A small network was shown many inputs. Here are its activations along a few directions, one row for each input.
In each table, some parts of the input vary, and every possible input appears once, in random order.
Descriptions start from the smaller parts, as in this example, which fits no table here: values(3) and (point or ring(9) or (line(6) and ring(8))).
Shared parts are said once, and a part with two or three values counts as separate values.
In the rows, 128 means zero.

Other details of the inputs shift rows strongly along two fixed directions, in all tables alike. That doesn't count.

A family of inputs:
r1: [132 218 109 135  91 118 111 127  30 111 142 182  83 155  84 119]
r2: [104  86 120 133 119  90 127 143 114 199  81  91 143 113  80 167]
r3: [ 81 152 115 114 138 127 149 137 188 159  94 114 100 159 105 138]
r4: [186 117 172  96 119 191 153 101 149  45 223 166 102 107 201  78]
r5: [159 186  78 161 129 122  90 157  71  71 166 137 103 102 120 162]
r6: [127 110 118 121 133 120 135 153  95 199 111 124 131 127  85 144]
r7: [204 111 126  97 141 212 141  87 176  25 208 136 113 103 167  65]
r8: [110 128 148 126 137  80 144 163 152 162  93 120 118 183 124 137]
r9: [ 83 137 137 102 124 109 153 106 146 127 138 131 118 166 122  83]
r10: [143 167  80 144 144 139 100 139  53 116 185 138 118 126 118 107]
r11: [ 92 148 100 137 127 106 152 135 180 153  73 102 126 137 131 151]
r12: [199 161  95 137 109 191 101 108  97  56 155 138 144  74 134 111]
r13: [157  64 137 117 148 147 122 116 194  88 139  87 161 100 142 124]
r14: [ 91 148 115 126 110 132 130 135  85 225  72 129 105 127  46 147]
r15: [138 181 151 150 119 163  88 129  65 136 126 182 101 104  92 131]
r16: [172 147 131 139 146 161  83 146  93 114 160 167 134  99 119 125]
r17: [163  87 176 109 121 138 145  86 207  90 148 119 150 116 206  99]
r18: [116 111  92  93 158 159 153  94 208 112 153 103 102 155 156 100]
r19: [ 79  90 136 126 132  65 141 127 152 122 118 101 158 149 135 111]
r20: [100 141 127 143 102  79 158 137 159 157  63 115 120 163 135 139]
r21: [ 80 115 174 136 137 126 105 179  92 226  52 144 140 129  82 174]
r22: [102  92 149  94 147  86 160 127 175 126 150 114 151 173 155  84]
r23: [156 212 106 145  97 133 120 137  66  90 159 177  71 153 114 118]
r24: [132 207 117 159 119 175  62 143  40 147 108 181 102  88  58 138]
r25: [187 143 108 137 147 183  87 144  85 101 155 151 136  95  99 124]
r26: [118 143 113 123 154 116 130 163 157 141 123 118 118 151 122 146]
r27: [138  85 172 140 130 116  96 125 152 120 129 127 149 115 144 147]
r28: [159  59 187 109 146 161 178 129 165 120 176 136 150 135 168 133]
r29: [109 111 158 100 137  68 156 138 157 143 117 123 132 186 139 113]
r30: [147  97  79 104 156 145 172  75 218  68 164  94 129 129 213  94]
r31: [186 168 115 140 106 169  90 109 101  75 161 154 138  77 152 115]
r32: [129 191  82 151  91 112 118 116  41  82 151 169 131 117 127 104]
r33: [ 45 130  99 162 143  80  99 146  93 206  64  81 146 125  68 159]
r34: [ 62 163 124 145  95  57 137 138  95 196  24 128 132 158  81 151]
r35: [170 183 100 173 101  98  94 157  40  70 157 157  98 130 123 149]
r36: [107 108 169 120 101 136 132 131 145 172  69 116 148 115 146 144]
r37: [ 81 110  95 129 138 107 160  95 167 147 105  90 146 134 152 104]
r38: [180 121 141 146 103 156  87 142  63  68 187 166 125  89 156 147]
r39: [ 94 103 149 146 137 110  80 147 145 178  68 109 160 104  88 170]
r40: [128 111 163 133  99 151 155 121 120 160  98 123 152 112 130 164]
r41: [133 115 107 120  99 119 156 113 125 167 101 108 139 108 122 131]
r42: [124  75 197 102 134 169 193 103 189 138 140 124 128 135 149 120]
r43: [110  87 155 115 122  55 154 125 167 107 117 101 140 168 151 120]
r44: [127 104 177 130 152 127 106 146 135 163 108 148 143 130 121 140]
r45: [157 172  61 132 161 156  92 142  77 114 172 136 107 123 124 134]
r46: [112  79  99 114 175 111 141 112 204 111 139  66 136 128 168 131]
r47: [100 108 112 100 147 140 162  89 183 115 164 103 112 156 153  76]
r48: [137  60 172 134 121 138 146 129 136 126 140 120 155 117 137 173]
Description of these inputs: values(4) and (point or line(5) or ring(6)).
The inputs of r19 and r32 match in every part but the values(4) part. If r35 is changed in the same way as r19 into r32, which row does it become?
Answer: r20
Which other rows agree with r26 in the values(4) part? List them by row number.
Answer: r6, r8, r10, r16, r21, r22, r25, r28, r29, r44, r45
Which other rows does r33 become when the values(4) part takes its other values? List them by row number.
Answer: r10, r37, r47
A walk changes only the ring(6) part. It starts at r9 and steps to r47. List the rest of the walk in order.
Answer: r18, r3, r23, r1
Which other rows does r40 become when the line(5) part takes its other values? List them by row number.
Answer: r12, r17, r31, r36

A family of inputs:
r49: [112  89 136  98 149 129 156 122 194 152 116  91 134 143 138 116]
r50: [129 121 122 142 134 123 112 138 124 129 124 128 137 122 129 136]
r51: [109  68 168 100 140 123 167 109 229 148 111 102 135 146 155 103]
r52: [ 87 113 159 125 123 108 127 140 137 192  64 120 137 141  95 145]
r53: [161 154  91 144 117 152 102 125  81  89 159 143 118  99 121 129]
r54: [171 129 137 123 122 153 129 121 113  71 189 154 118 128 157 107]
r55: [103 119 152 114 140 133 143 130 166 160 103 121 127 139 123 132]
r56: [141 112 116 119 148 134 132 120 155 101 159 108 136 121 139 117]
r57: [138 139 115 131 123 152 131 113 120 121 134 133 127 114 130 122]
r58: [ 89 150 107 155 133 121  92 150  91 183  74 117 132 116  69 161]
r59: [141  97 136 120 145 116 130 127 166 115 148 109 140 130 151 122]
r60: [137 120 157 123 121 128 136 121 134 121 131 134 136 127 140 116]
r61: [179 122 130 110 136 162 145 115 145  63 208 150 110 123 175  90]
r62: [149 137 131 141 122 133 114 131  86 102 160 151 123 118 135 133]
r63: [152 152 105 122 116 116 137 112 120  74 172 138 108 140 161 100]
r64: [ 80 105 134 111 124  86 169 119 192 152  90  98 135 159 142 114]
r65: [143 173 101 158 111 132  83 151  50 131 116 151 127 104  96 160]
r66: [145 165 120 160 101 131  88 147  36 130 132 160 117 107 100 151]
r67: [116 146 109 125 129 108 140 124 130 111 139 129 115 153 142 113]
r68: [123 109 126 123 134 132 138 113 164 120 115 107 139 120 140 128]
r69: [111  82 151 115 137 108 151 123 194 145  89  95 152 133 153 134]
r70: [ 88 111 154 142 118 103 130 138 128 185  70 116 144 132 102 156]
r71: [172 154 100 126 129 169 117 116  99  78 186 152 113 113 150 109]
r72: [129 121 123 114 133 147 139 114 148 128 132 120 129 124 137 122]
r73: [166 113 137 116 132 133 141 126 129  78 189 139 132 125 161 120]
r74: [ 90 146 147 133 123 126 126 134 130 190  66 126 130 130  85 152]
r75: [106 179 120 154 117 126  86 168  29 183  84 160 121 124  49 168]
r76: [116 159  97 142 128 101 125 138  95 134 124 132 111 152 105 127]
The inputs of r51 and r61 match in every part but one. If r72 is changed in the same way as r51 into r61, which row does it become?
Answer: r49
Describe the family of inputs behind these rows.
Answer: line(4) and (point or ring(6))
Which other rows does r56 become when the line(4) part takes its other values? List them by row number.
Answer: r53, r58, r68
Which other rows agree with r50 in the line(4) part? List them by row number.
Answer: r54, r55, r58, r62, r67, r71

A family of inputs:
r77: [133 195 114 161 115 145  75 158  14 150 125 176 107 112  67 154]
r78: [187 112 145 114 111 143 154  99 152  40 202 145 128 122 203  90]
r79: [128  75 167  99 126 121 177  97 219 105 136 107 141 141 184 101]
r80: [ 57  91 149 102 157 121 151 133 203 222  53  89 134 154  92 136]
r81: [149 213  40 137 114  87 135 120  67  38 206 151  79 168 153  84]
r82: [ 58 100 146 112 133 113 159 116 202 212  35  85 140 144 104 136]
r83: [178 186  97 143 100 168 107 115  57  72 174 170 108 101 131 114]
r84: [194  95 125 118 134 139 136 111 151  39 212 129 137 112 195 102]
r85: [135  53 183  90 146 117 176 117 211 111 161 111 140 158 184 104]
r86: [ 67  69 154 120 150  90 139 135 200 199  50  75 159 139 113 155]
r87: [ 81 144 147 145 130 109 105 165  85 212  62 138 130 139  60 166]
r88: [135 194  66 167 123 156  68 146  26 141 119 147 118  88  72 158]
r89: [188 123 128 104 141 172 141 106 149  50 220 147 112 124 178  82]
r90: [ 79 144 106 153 137 118  92 153  98 201  51 110 141 115  61 172]
r91: [130  74 163  91 153 134 168 114 219 119 149 108 131 149 169 102]
r92: [191 107 113 119 137 153 133 107 152  41 210 126 131 108 191 102]
r93: [133 204 101 166  95 143  84 144  24 143 101 167 111 104  78 157]
r94: [140 174 104 174 108 120  69 164  12 140 116 155 130  99  75 173]
r95: [ 68  78 184 116 121  83 162 131 192 196  51  96 156 153 124 144]
Describe the family of inputs behind these rows.
Answer: point or (values(3) and line(6))
